These are the activations of a small network on made-up records, seen along a few directions, one row for each record.
Records have a field called B. Each example row is followed by its value.
The largest differences between rows may come from other fields.
Strong random noise was added to every row along 10 fixed directions; ignore it. To show where, here is one row again and again, with new noise each time:
[ 222  -76  -21  -68    4 -381  375 -257  213  174 -107   53 -508  500
 -302  354   94   87 -178  -45   44 -141  -29  241  145   -8 -215]
[ 449 -138 -294  -70 -131   20  -27    0  605  -38 -136 -142  -22  274
 -465  357 -303 -287  242   36  -81 -224 -135  371 -242 -249 -687]
[ -18  128   78  196 -185 -109 -445 -248 -291   72 -401 -185  -65  425
   48  151 -207   68  210  -69   55  -52 -409   34   37 -153 -205]
[-128  238  193   47  103  110  156    5 -134   44  131  159   20 -601
  125   37  110  433 -460  139  -68   45  247  -30  -85  -22  385]
[ 114 -258  250  109 -182   34 -263 -241  110  138 -175 -289  -11  -17
 -159  137 -399  -91  320  -94  -43   24 -497   77 -286 -197 -316]
[ 161 -114 -204   50  -68   20 -184  -70 -116  -82  -98   75  -76 -250
 -217  -10  308  196  174    3 -400 -114 -126  280 -141  -58   17]
[ 144 -267  316 -160  -28   39  249  260  214  -80  311 -280 -236 -301
 -112 -381 -359 -157  139 -382  126  290  -48 -169  -34   93  260]
[ 347   42  109  280 -502  146 -380  -41 -180   93  -23  -81 -218  249
    4  196 -298  -29  -14  -46  175 -216  -82  -87 -152 -104   31]
[-218 -202  412   46 -335 -504 -236 -505 -572  181  -11  -85 -486  198
  140 -149  130  220   33 -140  200  116 -295 -145   87   79  301]
[ -87  162  -60 -293   64  -62 -160  362  190 -271  124  -46  341 -102
  -69  -67 -161 -173  204 -193  292  147  116 -159  -44 -144  -45]
[ 223 -341   44  -76 -156  -89  280  -43  274  105  256 -220 -469 -142
 -186 -120 -132   56   -8  -19 -212   32    8  199 -109   48  -29]
[-377    2  308 -217  185 -302  192  -78  332  244   50 -373   17  119
   99  154 -465  107    5   -8  156  278 -150  -65    9 -159 -324]

[  69  154  373  623  158  537 -293  -55 -390   80 -536 -174   65 -320
  151   28 -187  300  148 -159 -486  -11 -505   11  106  -63  121] => b7
[ 188  147   75   20 -354   18  -42  220  -18 -239   56 -709 -518  388
  265 -817 -787 -351   25  -83  206  256  -25  -80  378  206   -3] => b6
[-518 -731  -85 -449 -365 -768  -32 -297  -69  167  624 -284 -390  321
  148 -589  136 -202  378   78  193  269  -19  -97  -80  233   33] => b5
[  35  261 -440 -146    4  -72  -79   58  120 -467 -176  144  158   84
 -118 -214  111 -275  -53  141  109 -117  188  191  162   69 -241] => b3
[ 100  165 -235  -40  279  206  -18 -148  378 -196 -314  122  410 -112
 -235  194 -116 -261  -58  278 -107 -166  -25  385 -201 -196 -586] => b6
[  89  -70  257  304 -289   14 -134 -503  -45  -47 -149 -280 -419   47
   73 -263 -342  -84 -203  269   25  -80 -212  198    7   71 -231] => b1
[-737  244 -109  -40  434 -396 -126 -317 -177  147 -283 -130  178  460
  334   -6  141  258   83  212 -119   85 -117   64  344  -10 -356] => b5
[-156  178 -349 -267   -7 -478 -268   17 -308 -196 -219  265  215  272
  -67  106  560   94  293 -155   62   71  -56   -2  164  -68  122] => b8
[ 135 -361   90 -125  147  187   86  221  376   82  200  203  349 -268
 -360  280  166 -183  256 -271  -23   38 -116 -105 -346  -44  -15] => b8
[  15   84   73 -177  419  -64  482  329  333    9   37  -44  -98  235
 -165  108  -61  -67    7 -314  152  122   18 -187  326   57  -29] => b7
[ -90  208  -78   71  709  166  246   59  272 -173 -373  158  264 -434
 -201  146  313  293  -44   39 -551   -4  -70  283  189  -92 -291] => b1
[-321  104  101 -214 -125 -522 -305  -27 -233  136   13  -39  132  375
  117  319  194  194  225  -74  294  121  -35 -262  140 -158  -18] => b4
[ 208 -309  100  -94 -485 -212  -15   44   95  323  343  -65 -259  568
  -84  310 -220 -312   87 -212  397  -92   45 -218 -197    2    4] => b7
[ 164   72 -292   -9  -95   92 -284  571 -171 -338  129  -77  -94  465
   88 -398  145 -204  404 -411    4 -110  187 -211  422  172   79] => b3
[  75   35 -137  124  146  209  -89   87  -85  106   62  530  264 -104
  -73  446  449  194 -163  105  -51 -357  192  -47 -213  -18  123] => b2
[ 111   49  197   85  148   69  112 -462   65 -209 -203  145    6 -428
 -137  -95  -32 -134 -282  156  116  -30  -95  222  -92   -5 -132] => b2
[   7 -151 -291  275 -212  455 -498  269 -139   -7 -142 -439  116   -1
  243 -328 -298   24  542   40 -602  -78 -275  200 -111  -46 -186] => b3
[  88 -278  -55  -97 -136   46  -53 -219   41  -15   10  188  212 -233
 -176   39  118 -190  103   95   46   13 -115   73 -382   16   10] => b4
[  86   15  158   18 -193 -104 -303 -120 -310  -90 -267 -138  -60  105
  -11 -161 -197 -213  270 -276  202  154 -369  -73   21  -50   70] => b1
[-271  162  314  -53  269  -77  239  361   20  288   45 -321  -66  575
  218  144 -409  108   26 -377  329  307  -79 -514  407   55   93] => b4
[ -31  404 -243  -20 -173  -73 -392  146 -138 -311  200  154  139   -1
  222  -84  175   54 -189  230  186 -168  462  -39  123  -40  -57] => b2
[ 513   57 -578  149 -132  231  116  339  192  111  207  229 -223  166
 -233  457  344  284 -225  152 -459 -499  466  334  -40  -38  -35] => b8
[-243  247   11  140 -156 -144 -445  133 -351  133  -69 -271  -26  526
  323    7 -173  201  207 -117   72   11  -60 -270  295  -96   32] => b5
[ 354  197   -5   51  304   65  194  159    0   11 -414  280   91 -177
 -384  469  408  300   30 -267 -402  -34 -183  103  100 -177  118] => b6

Which value of B does each new row have?
[  12  157   55   53  220   -5 -109   68 -277   16 -468   70  254  483
  -43  246  -45  -81  254 -306  152   -4 -361 -121   97 -107   62] => b6
[-436   49 -165  -93  397   10  153  141  109  247  -24 -168  220  -44
  213   40  -16  360   52  153 -386  154  -72   62  -45  -19 -147] => b2
[-576  -18  -87 -271  -43 -522 -566 -317 -124  -79 -125  -33  249  549
  126   -5   99 -226  441   14  348   34 -204 -158   66 -130 -452] => b7
[ 403 -439  141  -18 -184  -64  171  -45  439  298  213  -11 -309  414
 -314  483   -4 -133  122 -134  -40 -213  -88  -49 -171 -105 -269] => b6
[ -13  339 -140   76  -26 -207 -313    4  -37 -158 -184  -32    3  495
   66  151   39   21  -16  121   40 -185  121   12  328 -104 -383] => b6
[-428   12   38  -23  271 -312   99 -751  187  224 -365  -53    7   62
   66  261  -46  225 -315  593 -174  -76 -241  394  -57 -165 -621] => b6
[  93  -10  -88  125  285  246   89  650  232  271  -24 -286   82  164
  -23  346  -80  247  389 -293 -518   16 -132  -43  170  -97 -117] => b7
[ 294 -153   60  260  130  317  319    9  -18  108 -112   -6 -306  132
  -19  -64  -37  105 -109  -81 -222  -98  -83  121  144  207  116] => b4
